B =
[[114 111 120 153 131 118 152 111 127 110 142 131]
 [ 99 117 131 154 149 144 152 138 110 127 145 127]
 [123 132 139 127 134 110 140 101 131 130 149 146]]
Indices start at 1.
(1, 1): 114
(1, 6): 118
(2, 8): 138
(3, 5): 134
(2, 9): 110
(2, 12): 127
(3, 2): 132
(2, 4): 154
(1, 2): 111
(1, 8): 111
(2, 5): 149
(3, 10): 130
(3, 1): 123

W =
[[125 137 122 124 136 119 127]
 [125 120 123 137 136 136 137]
 [123 144 118 122 137 113 122]
 [123 132 124 121 130 122 126]
 [137 135 133 134 122 126 124]
 [123 124 128 121 125 128 126]
 [124 124 129 119 124 128 125]
 [157 129 151 155 106 140 125]
 [146 128 143 141 112 135 126]
 [126 139 121 123 137 118 128]]
Rows and columns are counted from 1.
row 1 col 1	125
row 9 col 3	143
row 5 col 5	122
row 3 col 2	144
row 6 col 7	126
row 4 col 4	121
row 8 col 6	140
row 4 col 5	130
row 1 col 7	127
row 6 col 4	121
row 8 col 2	129
row 3 col 4	122
row 8 col 5	106
row 6 col 3	128
row 7 col 1	124
row 9 col 5	112
row 9 col 4	141
row 6 col 6	128
row 10 col 7	128
row 2 col 1	125
row 1 col 3	122
row 3 col 3	118
row 7 col 4	119
row 5 col 3	133

arr =
[[126 122 130 127 127 141 132 127 128 124]
 [116 117 131 126 131 119 134 127 125 133]
 [127 131 127 125 126 115 127 125 130 126]
 [128 132 127 120 128 134 134 127 128 135]
 [129 119 131 124 130 127 125 133 114 129]
 [128 117 131 134 129 142 117 133 121 115]
 [116 121 130 131 125 118 107 123 123 122]
 [116 116 132 132 121 140 124 132 135 143]
 [128 115 132 114 127 127 135 127 129 142]
 [128 127 128 125 135 133 128 137 124 136]
 [127 143 123 132 135 121 117 134 130 132]
 [116 121 130 118 123 133 110 134 125 127]
 [117 141 124 129 138 130 123 120 137 138]
 [128 134 126 127 135 121 121 109 129 129]
 [128 138 125 132 122 133 130 131 124 126]
 [138 140 124 133 126 118 113 128 127 126]]
Indices start at 1.
(1, 1) = 126
(5, 9) = 114
(5, 2) = 119
(2, 5) = 131
(13, 5) = 138
(15, 7) = 130
(16, 6) = 118
(12, 2) = 121
(15, 5) = 122
(7, 9) = 123
(6, 1) = 128
(8, 7) = 124
(16, 10) = 126
(9, 1) = 128
(16, 1) = 138
(1, 6) = 141
(12, 8) = 134
(15, 9) = 124
(12, 9) = 125
(9, 7) = 135
(4, 8) = 127
(10, 8) = 137
(5, 10) = 129
(5, 1) = 129
(10, 3) = 128
(7, 5) = 125
(8, 5) = 121
(14, 10) = 129
(3, 9) = 130
(1, 3) = 130
(9, 4) = 114
(15, 2) = 138
(8, 6) = 140
(4, 1) = 128
(8, 1) = 116

M =
[[132 127 132 121 118 134 128 144 125 125]
 [129 131 135 114 120 134 128 149 127 127]
 [132 133 130 123 117 133 121 145 125 122]
 [130 132 138 122 114 133 127 147 124 126]
 [130 131 132 122 118 135 128 146 126 125]
 [129 128 132 124 124 135 127 145 126 129]
 [135 126 138 121 117 136 123 149 126 126]
 [130 127 134 120 121 136 127 146 125 131]
 [131 124 133 123 120 137 127 143 124 126]
 [132 126 132 121 122 132 127 146 123 130]
 [132 130 131 119 118 136 124 145 129 128]
 [128 131 136 121 120 139 127 147 128 125]
 [134 126 135 120 118 137 131 148 126 124]
 [134 130 129 122 120 135 129 144 121 127]
 [126 128 132 124 121 134 130 149 127 127]]
Indices start at 1.
(1, 1)	132
(6, 7)	127
(6, 8)	145
(8, 10)	131
(6, 5)	124
(10, 1)	132
(11, 10)	128
(8, 5)	121
(4, 5)	114
(9, 4)	123
(8, 8)	146
(1, 3)	132
(7, 7)	123
(4, 7)	127
(13, 6)	137
(8, 9)	125
(8, 2)	127
(3, 4)	123
(3, 9)	125
(6, 6)	135
(13, 9)	126
(4, 8)	147
(6, 10)	129
(8, 3)	134
(8, 7)	127
(10, 10)	130
(4, 4)	122
(10, 7)	127
(5, 10)	125
(7, 8)	149
(12, 7)	127
(10, 3)	132
(11, 5)	118
(11, 9)	129
(7, 2)	126
(2, 7)	128
(15, 8)	149
(5, 5)	118

A =
[[120 118 135 137 136 126 125 134 125 133]
 [131 121 123 140 133 127 129 126 133 129]
 [122 124 127 144 130 129 128 126 133 130]
 [125 133 126 140 121 145 139 124 140 131]
 [143 124 137 142 107 125 131 127 111 133]
 [112 123 131 137 127 124 125 137 129 142]
 [123 133 111 132 132 135 131 134 110 126]
 [121 126 110 129 129 137 129 132 111 124]
 [129 123 120 129 120 111 141 144 136 110]
 [139 121 114 121 130 123 127 129 131 146]
 [121 109 123 122 118 136 123 122 127 122]
 [129 133 129 121 119 147 143 135 136 136]
 [128 128 128 128 128 128 128 128 128 128]
 [142 119 114 127 131 124 128 128 133 142]
 [117 124 129 120 137 119 152 110 124 132]
 [126 120 138 126 136 130 128 136 122 130]]
Indices start at 1.
row 1 col 1 = 120
row 9 col 3 = 120
row 16 col 7 = 128
row 6 col 7 = 125
row 8 col 4 = 129
row 4 col 8 = 124
row 2 col 7 = 129
row 7 col 6 = 135
row 1 col 9 = 125
row 9 col 6 = 111
row 7 col 3 = 111
row 4 col 1 = 125
row 10 col 1 = 139
row 2 col 4 = 140
row 15 col 6 = 119
row 1 col 7 = 125
row 7 col 2 = 133
row 7 col 8 = 134
row 13 col 5 = 128
row 7 col 10 = 126
row 1 col 10 = 133
row 5 col 9 = 111
row 5 col 7 = 131
row 6 col 10 = 142
row 12 col 1 = 129
row 1 col 2 = 118
row 12 col 3 = 129
row 14 col 9 = 133
row 8 col 8 = 132
row 10 col 9 = 131
row 9 col 5 = 120
row 1 col 3 = 135
row 11 col 6 = 136

data =
[[144 128 126 140 114 127 126 136 131 127 134]
 [112 142 136 122 125 135 133 121 139 125 117]
 [130 131 118 129 146 117 144 125 118 127 135]
 [126 119 133 152 120 129 144 132 115 148 136]
 [117 137 134 111 112 129 134 132 135 124 129]
 [157 131 120 135 113 128 131 111 135 128 134]
 [137 128 119 127 123 113 141 129 126 138 142]
 [138 119 123 138 140 139 141 119 106 148 147]]
Indices start at 1.
(1, 1)	144
(4, 5)	120
(4, 10)	148
(2, 11)	117
(4, 7)	144
(4, 2)	119
(7, 9)	126
(3, 3)	118
(2, 9)	139
(2, 7)	133
(7, 4)	127
(7, 11)	142
(6, 4)	135
(7, 2)	128
(6, 9)	135
(7, 6)	113
(8, 1)	138
(3, 6)	117
(6, 3)	120
(2, 4)	122
(8, 4)	138
(2, 2)	142
(1, 11)	134
(3, 11)	135
(7, 3)	119
(1, 7)	126
(3, 5)	146
(5, 9)	135
(2, 5)	125
(1, 9)	131

grid =
[[141 150 133 130]
 [140 129 130 151]
 [130 137 152 132]
 [130 149 144 130]
 [151 141 132 131]
 [129 132 152 137]
 [131 128 136 153]
 [139 151 133 130]
 [130 147 145 130]
 [130 145 147 130]
 [138 128 131 153]]
Indices start at 1.
(1, 1) => 141
(8, 1) => 139
(10, 2) => 145
(2, 4) => 151
(3, 4) => 132
(11, 1) => 138
(8, 2) => 151
(6, 4) => 137
(11, 3) => 131
(2, 3) => 130
(9, 3) => 145
(5, 3) => 132
(3, 3) => 152
(4, 1) => 130
(4, 4) => 130
(9, 4) => 130

x =
[[141 141 116  99]
 [132 132 111 111]
 [118 118 124 131]
 [125 125 142 104]]
Indices start at 1.
(1, 1): 141
(4, 4): 104
(2, 1): 132
(1, 3): 116
(2, 4): 111

a =
126  131  126  139  141  122  144  142  129  144  132  116  119  121  129
124  123  125  123  121  127  116  126  137  129  128  119  114  134  126
132  128  130  133  134  129  138  125  116  123  124  133  138  120  128
137  125  134  128  138  117  135  136  119  131  132  115  116  125  110
130  129  146  127  126  120  130  134  123  128  134  125  122  141  126
128  129  129  130  129  129  130  130  128  129  129  128  129  129  130
124  120  125  121  117  130  107  125  146  132  131  117  107  144  129
134  132  133  134  136  130  136  134  131  135  132  129  128  130  129
134  124  131  132  130  134  128  125  124  124  130  129  131  133  134
147  119  139  144  138  150  130  125  119  119  142  135  145  148  151
136  123  139  113  109  139  104  107  133  109  125  150  140  149  130
132  130  129  124  125  134  122  125  132  124  128  135  133  132  127
Rows and columns are counted from 1.
(1, 1) => 126
(1, 6) => 122
(12, 11) => 128
(4, 3) => 134
(1, 14) => 121
(9, 1) => 134
(2, 10) => 129
(12, 10) => 124
(12, 5) => 125
(9, 2) => 124
(5, 8) => 134
(7, 15) => 129
(1, 3) => 126
(6, 12) => 128
(10, 15) => 151
(10, 9) => 119
(3, 13) => 138
(3, 2) => 128
(7, 14) => 144
(3, 10) => 123
(2, 13) => 114
(2, 15) => 126
(4, 10) => 131
(1, 7) => 144
(5, 5) => 126
(1, 10) => 144
(5, 13) => 122
(6, 2) => 129
(12, 14) => 132
(12, 8) => 125
(4, 12) => 115
(8, 5) => 136
(10, 6) => 150

m =
[[137, 136, 103, 143, 151, 100],
 [123, 147, 100, 106, 137, 142],
 [129, 131, 110, 122, 135, 133],
 [124, 140, 105, 105, 134, 146]]
Indices start at 1.
(1, 1) -> 137
(1, 3) -> 103
(4, 3) -> 105
(4, 2) -> 140
(4, 6) -> 146
(3, 5) -> 135
(1, 2) -> 136
(2, 6) -> 142
(1, 4) -> 143
(3, 6) -> 133
(3, 3) -> 110
(2, 1) -> 123
(2, 4) -> 106
